These are the activations of a small neural network, seen along a few directions. Each row is one input.
Each table varies a few parts of the input and shows all the possible inputs, shuffled.
A made-up example of a description, with smaller parts first: one of 5 places around a ring, together with either a single point or one of 9 places around a ring or (one of 3 separate values, together with one of 6 places along a line).
Shared parts are said once, and a part with two or three values counts as separate values.

Rows:
x1: [-4.28  0.79 -0.48 -0.30 -1.32 -0.27 -2.08 -1.28 -0.40  2.93 -2.25 -2.99
  0.88  0.25]
x2: [ 5.11  2.81  0.03 -0.51  3.95  1.05  3.94  3.49 -1.42 -0.60 -0.21  0.51
  0.52  1.91]
x3: [ 5.87  0.82 -1.62  0.44  2.50  0.38  3.53  2.88 -1.62  0.52  0.28 -0.59
  1.32  0.86]
x4: [-3.70  0.04 -0.41 -0.71 -0.89 -1.72 -0.34  4.13  1.19  0.13  0.33 -2.07
  0.65  1.06]
x5: [-1.44 -4.79  0.01 -2.22  1.83  0.41 -1.59 -2.26  1.50 -7.46  2.74  3.80
 -0.13 -0.91]
x6: [-4.38  3.37 -1.66 -0.29 -0.58 -0.40 -2.88 -1.25  0.66  2.93 -3.14 -0.19
  0.02 -1.41]
x7: [-3.21 -2.96 -0.45 -0.73  3.02 -0.60 -1.74 -1.59 -0.91  1.19 -5.18  2.78
 -0.91 -3.83]
x8: [-1.26 -6.77  0.36 -1.67 -3.08  2.18  0.80 -5.37  2.39 -2.69  1.21  4.33
 -3.38 -2.27]
x9: [ 6.00  0.45 -0.08  3.16  1.73  1.00  2.75  2.23 -2.39  1.03 -0.65 -1.25
 -1.00  0.62]
x10: [-2.22 -3.84  2.29 -3.07  4.07 -0.94  0.93  3.54  1.62 -3.12 -2.79  1.22
  0.80 -0.66]
x11: [-0.36  1.62  1.23  2.94 -1.03 -1.05 -0.32  2.85  0.33  2.48  1.13 -2.20
 -0.05  1.68]
x12: [ 5.05  1.16 -0.59  2.03  1.52  2.24  1.63 -1.20 -4.88  3.01 -2.22 -1.09
  0.74 -0.42]
x13: [-1.25  4.07  1.23 -0.74  1.36 -1.17  1.20  3.84  1.29  0.84  1.52 -0.28
  1.63  3.06]
x14: [-1.58  4.98 -0.62  1.90 -0.68  0.01 -2.02 -0.76 -1.05  4.33 -1.45  0.86
  0.91 -1.03]
x15: [-2.72  0.19 -0.10  0.36 -2.47 -2.66 -1.64  0.62  0.64  1.03 -1.99 -3.26
  0.01  0.66]
x16: [-1.93 -0.72  0.44 -1.90 -7.01  2.32 -1.12 -4.57  2.98 -1.47  3.68  0.91
 -2.50 -1.21]
x17: [ 5.99  1.88 -0.87  0.62  1.14  2.51  1.23 -1.81 -2.89 -5.68  5.59  2.70
 -0.63  0.01]
x18: [-1.20 -5.79  0.11 -0.78  1.93 -2.86 -0.94 -0.51  0.29  0.10 -4.00  0.12
 -0.85 -0.76]
x19: [-4.52  2.05  1.09 -1.54  0.55 -0.98  0.22  4.63  1.47 -1.14 -0.27 -0.89
  0.11  2.21]
x20: [-1.51 -5.93  0.94 -0.06  2.86 -1.41 -0.09  1.41  1.68 -0.69 -2.90 -0.31
 -1.06 -0.82]
x21: [ 6.78  0.89 -1.34  2.09  0.93 -0.16  1.83 -0.14 -2.55  1.67 -2.07 -1.08
  0.06  1.28]
x22: [-3.49  1.24 -0.35 -0.77 -2.19  0.55 -2.48 -1.18  0.75 -6.20  5.51  1.25
 -0.71  0.75]
x23: [-0.28  3.30 -0.27 -0.02 -1.31  0.34 -1.41 -2.16  0.70 -4.22  7.25  1.90
  0.84  1.59]
x24: [-2.71 -5.18  0.92 -1.21  2.48 -0.62 -0.56 -2.05 -1.27  0.85 -4.45 -0.65
  0.65 -2.88]
x25: [ 1.07  1.22  0.73 -0.76 -6.20  2.54 -0.50 -5.06  2.53  0.68  5.46  2.18
 -1.83  0.29]
x26: [-1.57 -5.63  0.04 -2.12  3.16 -1.59  0.41  2.72  1.83 -1.43 -2.14  0.53
  1.00 -0.79]
x27: [-1.21  2.55  0.58  1.44 -1.43  0.05 -0.91 -1.15 -1.37  3.91 -0.72 -2.61
  2.77  0.07]
x28: [ 5.01  4.04 -2.23  1.41  2.57  1.88  0.89 -1.74 -2.93  3.08 -3.07  1.29
  0.11 -1.71]
x29: [-3.03  0.02  0.31  0.81 -1.00 -1.35 -1.20  2.44  2.14  0.93 -0.58 -3.30
 -0.95  1.33]
x30: [ 7.46  0.23  0.16 -0.54 -3.78  4.40  2.56 -5.08 -0.37 -1.31  3.67  2.05
 -2.30 -1.91]
x31: [ 0.32  1.99  0.46  1.96 -2.17 -2.36 -0.79  0.47 -0.12  2.55 -0.41 -2.41
  1.43  1.37]
x32: [-0.79  1.89  0.14  0.80 -0.45 -1.75  0.70  3.93  0.17  1.83  2.14 -1.24
  1.86  1.58]
The inputs of x9 and x29 match in every part but one. If x2 is changed in the same way as x9 into x29, which row does it become? -> x19
What is each input in this table made of? -> one of 4 places along a line, together with either one of 2 separate values or one of 6 places along a line
Which other rows agree with x32 in the place on the line of 4? List them by row number. -> x11, x13, x14, x23, x25, x27, x31
Change only the place on the line of 4 in x7. List by row number the other rows that result. -> x6, x14, x28

Rows:
x33: [ 3.16  2.92  0.48  0.51 -1.71  1.79  0.99 -1.45 -0.11  0.07  3.47  0.90
 -0.14  0.41]
x34: [ 3.45  0.85  0.48  1.02 -1.00  1.15  0.52 -0.87 -0.50 -1.82  4.23  0.51
 -0.40  1.11]
x35: [-2.81 -0.92  0.11 -1.51 -4.08  0.39 -1.59 -2.94  2.82 -3.11  4.07  2.24
 -1.08 -0.16]
x36: [-1.09  2.27 -0.17  1.96  0.47 -1.41 -0.69  1.62 -1.28  3.79 -2.91 -2.82
  1.49 -0.23]
x37: [ 2.72 -1.16 -0.18 -0.13 -0.51  1.93  0.93 -1.78  0.27 -2.54  2.02  2.26
 -1.97 -0.98]
x38: [ 3.26  3.90 -1.20  0.95 -2.75  1.38  0.10 -2.57 -0.70  0.25  2.11  0.08
 -0.72  0.32]
x39: [-0.73 -0.11 -0.05  0.43  1.74 -2.14  0.65  3.45 -0.33  1.24 -2.03 -2.52
  1.28  1.15]
x40: [-1.48 -2.18  0.47 -0.23  2.27 -1.40  0.45  2.47 -0.33  0.76 -4.13 -0.43
 -0.15 -0.65]
x41: [ 2.70 -2.44 -0.92 -1.02 -1.06  1.89  0.54 -3.63  0.08 -1.73  1.36  2.24
 -1.08 -1.40]
x42: [-1.50 -3.32  0.11 -0.82  2.18 -1.07 -0.20  0.40 -0.30  1.49 -4.84 -0.66
  0.37 -0.73]
x43: [ 2.04  0.71 -0.21 -0.23  0.28  1.95  0.92 -1.58 -1.08 -2.98  3.24  1.99
 -0.35 -0.09]
x44: [-7.17 -1.73  0.75 -1.06 -0.32 -1.77 -2.82  1.15  2.50  0.34 -1.44 -1.39
 -0.23  0.25]
x45: [-1.11  1.49  0.32  0.53  1.25 -0.98  0.52  2.85 -0.54  3.69 -2.14 -1.62
  1.43  0.78]
x46: [-1.46 -0.29  0.02 -0.40  3.25 -1.71 -0.32  2.89 -0.49  0.54 -3.01 -0.78
  1.54  0.21]
The inputs of x34 and x39 match in every part but one. If x33 is changed in the same way as x34 into x39, which row does it become? -> x45
What is each input in this table made of? -> one of 2 separate values, together with either a single point or one of 6 places along a line

Rows:
x47: [-3.23 -0.29 -0.51  1.01  4.47 -3.56 -0.29  4.68 -1.41  4.53 -5.78 -3.78
  2.84  0.49]
x48: [-6.55  1.49  0.98 -0.05  2.76 -4.60 -0.29  7.67  1.05  3.21 -4.21 -4.29
  2.33  2.21]
x49: [-2.29 -1.20  0.41  1.51  3.62 -2.74 -0.98  2.88 -1.20  3.10 -6.78 -3.25
  1.05 -0.42]
x50: [-4.56  1.58  0.14 -0.06  4.37 -3.64 -0.65  7.34  0.40  3.42 -6.24 -4.06
  2.93  1.19]
x51: [ 6.01  6.92  0.14  2.40 -4.94  3.03  1.42 -3.18 -0.76  1.43  6.40 -0.48
  0.24  1.75]
x52: [-4.15 -0.18  0.43 -1.01 -6.91  1.41 -3.06 -3.68  3.24 -3.44  6.46  2.22
 -2.33  0.66]
x53: [-3.38 -1.81 -0.38 -2.25 -4.00  1.40 -2.53 -5.73  1.83 -3.69  3.29  2.79
 -2.20 -1.24]
x54: [ 6.78  5.05 -1.43  1.74 -2.64  2.95  1.51 -3.84 -2.98  1.13  3.07  0.63
 -0.27 -1.00]
x55: [-2.98 -5.32  0.37 -0.53  1.20 -1.37 -1.02  0.21  1.30  3.34 -5.93 -1.01
 -0.53 -1.53]
x56: [-2.15 -3.75  0.09 -0.18  1.65 -2.24 -0.09  1.10 -0.65  3.36 -6.67 -1.47
  0.32 -1.45]
x57: [ 9.72  2.26 -0.39  0.93  1.03  3.25  4.63  0.01 -2.19 -3.52  4.90  1.21
 -0.42  1.41]
x58: [-0.12 -4.38  0.81 -2.97 -0.74  1.57 -0.10 -1.26  2.89 -7.52  5.51  4.32
 -2.00  0.74]
x59: [-1.44 -3.82  0.30 -2.47 -0.72  1.39 -1.98 -3.92  1.57 -4.52  3.53  4.82
 -2.05 -1.66]
x60: [ 8.34  3.46 -0.97  1.94  0.86  3.15  3.43 -2.28 -3.09 -0.84  2.45  2.33
  0.09 -1.15]
What is each input in this table made of? -> either one of 6 places along a line or (one of 2 separate values, together with one of 4 places along a line)
Which other rows belong to the same alternative as x47? List them by row number. -> x48, x49, x50, x55, x56
